Each row has a name. After each piece below comes the name of the row it's from, unless a question asks for something else. Each question is about the rows just above it.

[102  68 119 150  84 128 113  83] -> mozaf
[143 119 150 102 104  69 125 118] -> dof
[102  68 119 150 143 104 125 118] -> kuni
[102  68 119 150 143 104 125 118] is in which row? : kuni
Which row holds these entries in another order? [ 84 128 113  83 102  68 119 150] : mozaf
Which row holds these entries in another order? [150 102 104 118 119 125  68 143] : kuni

[ 95 120 131 135 132 127 191] -> berok
[117 109 131 125 198 129 129] -> Zepi
[ 96 136 177 134 131 131 116] -> dite
[136 135 135 127 128 126  81] -> mozaf
[131 129 117 199 109 125 129] -> Luk
[109 117 125 129 129 131 198] is which row reordered? : Zepi
Shuffled berok with one entry gone: [131 120 191  95 127 132], missing : [135]

[142  79 118 150 132]  rafi
[135 175 130  84 109]  Mis
[137  93 125 131 101]  kuni
[196 142 111 137 118]  dite
[148 160 154 165 133]  Tibud
[142  79 105 134  88]  tun
[142 144 105 134 145]  mozaf
[148 133 154 165 133]  Luk
[113 116  88 107 108]  berok
Shuffled mozaf with one entry gone: [145 105 142 134], missing : [144]
Right after [111] comes : [137]

[179 128 148 132 177 129 165 166]  tun
[130 165 129 141 128 180 139 164]  nobul
[133 148 179 176 128 131 129 128]  Mis
Where do [130 165 129 141 128 180 139 164] appear? : nobul
The entry that follows [130]: : [165]

[ 81 177 133  82 145  85 148 122 142 184 128 114 148 130  61 115 126 135
 151  89 140  90 135 162 121  92 149 117 158 119 155  93 147 111 120 135
 146 138  74  95 111 106 148 100 129 147 152 108 150  88 124 127 100 125
 121 101 133 110 150]  dite
[121 170 141 147 145 104 168 122 113 186 115 156 118 123  82 162 179 137
  85 110 131 129 173 143 132 102 127 110 144 158 168 138 117  96 115 119
 114 118 113 123 136 128 121 144 135 115 162  81 149 129 148 167 149 132
 161  88 123 169 124]  berok
[ 82 123 121 156 144 138 114 123 118 119 113 128 121 115 186 137 115 109
 115 110 149  81 149 162 167  85 135 124 162 143  95 168 127 141 116  88
 113 132 122 161 145 132 110 170 179 129 168 144 102 136 173  96 158 169
 118 104 147 123 131]  dof
[121 170 141 147 145 104 168 122 113 186 115 156 118 123  82 162 179 137
  85 110 131  95 173 143 132 102 127 110 144 158 168 138 117  96 115 119
 114 118 113 123 136 128 121 144 135 115 162  81 149 129 109 167 149 132
 161  88 123 169 124]  tun
[131 123 147 104 118 169 158  96 173 136 102 144 168 129 179 170 110 132
 145 161 122 132 113  88 116 141 127 168  95 143 162 124 135  85 167 162
 149  81 149 110 115 109 115 137 186 115 121 128 113 119 118 123 114 138
 144 156 121 123  82] is which row reordered? : dof
[138 133 115 177 111 148 146 145 121  93 110 101 149 108 151  88 111  74
 148 135 124 135  81 130 126  95 150 155 148 140  82 128 133 162 121 135
 125 117  89 142 158 152 100 122  90 100 106  85 114 184  61 127  92 147
 120 119 150 147 129] is which row reordered? : dite
Shuffled berok with one entry gone: [122 137 121 113  82 167 132 135 102 162  81 158 161 136 110 115 117 115
 104 132 128 118 144 121 129 147 149 173 168 141 114 119  96 123 168 179
 129 145 118 110 169 115 144 113 123 149 156  85 124 148  88 162 131 186
 123 138 143 170], missing : [127]
Where do [121 170 141 147 145 104 168 122 113 186 115 156 118 123  82 162 179 137
  85 110 131  95 173 143 132 102 127 110 144 158 168 138 117  96 115 119
 114 118 113 123 136 128 121 144 135 115 162  81 149 129 109 167 149 132
 161  88 123 169 124] appear? : tun
Which row holds [ 82 123 121 156 144 138 114 123 118 119 113 128 121 115 186 137 115 109
 115 110 149  81 149 162 167  85 135 124 162 143  95 168 127 141 116  88
 113 132 122 161 145 132 110 170 179 129 168 144 102 136 173  96 158 169
 118 104 147 123 131]? : dof
[119 115 132 147 169 136 173 113 149 117 109 162 118 110 122  85 170 137
  82 113 114 145 168 118 110 115 156  88 123 115 124 102 123 128 131 104
  95 144 158 167 129 179 121 162 168  81 143 135 186 123 144 161  96 149
 121 132 127 141 138] is which row reordered? : tun

[134 137  73  83 123 168] : Tibud
[171 138 119 160  94 122] : berok
[134 159  73  83 123 137] : kuni
[ 97 148  96 163 159 133] : Mis
[114  84 136 138 147 137] : tun
Put [147  84 138 114 136 137] back in order: which row is it? : tun
The entry that follows [160]: : [94]
The entry that follows [148]: : [96]
The row with [134 159  73  83 123 137] is : kuni
Which value is in both kuni and Mis? : [159]
Shared by tun and Tibud: : [137]

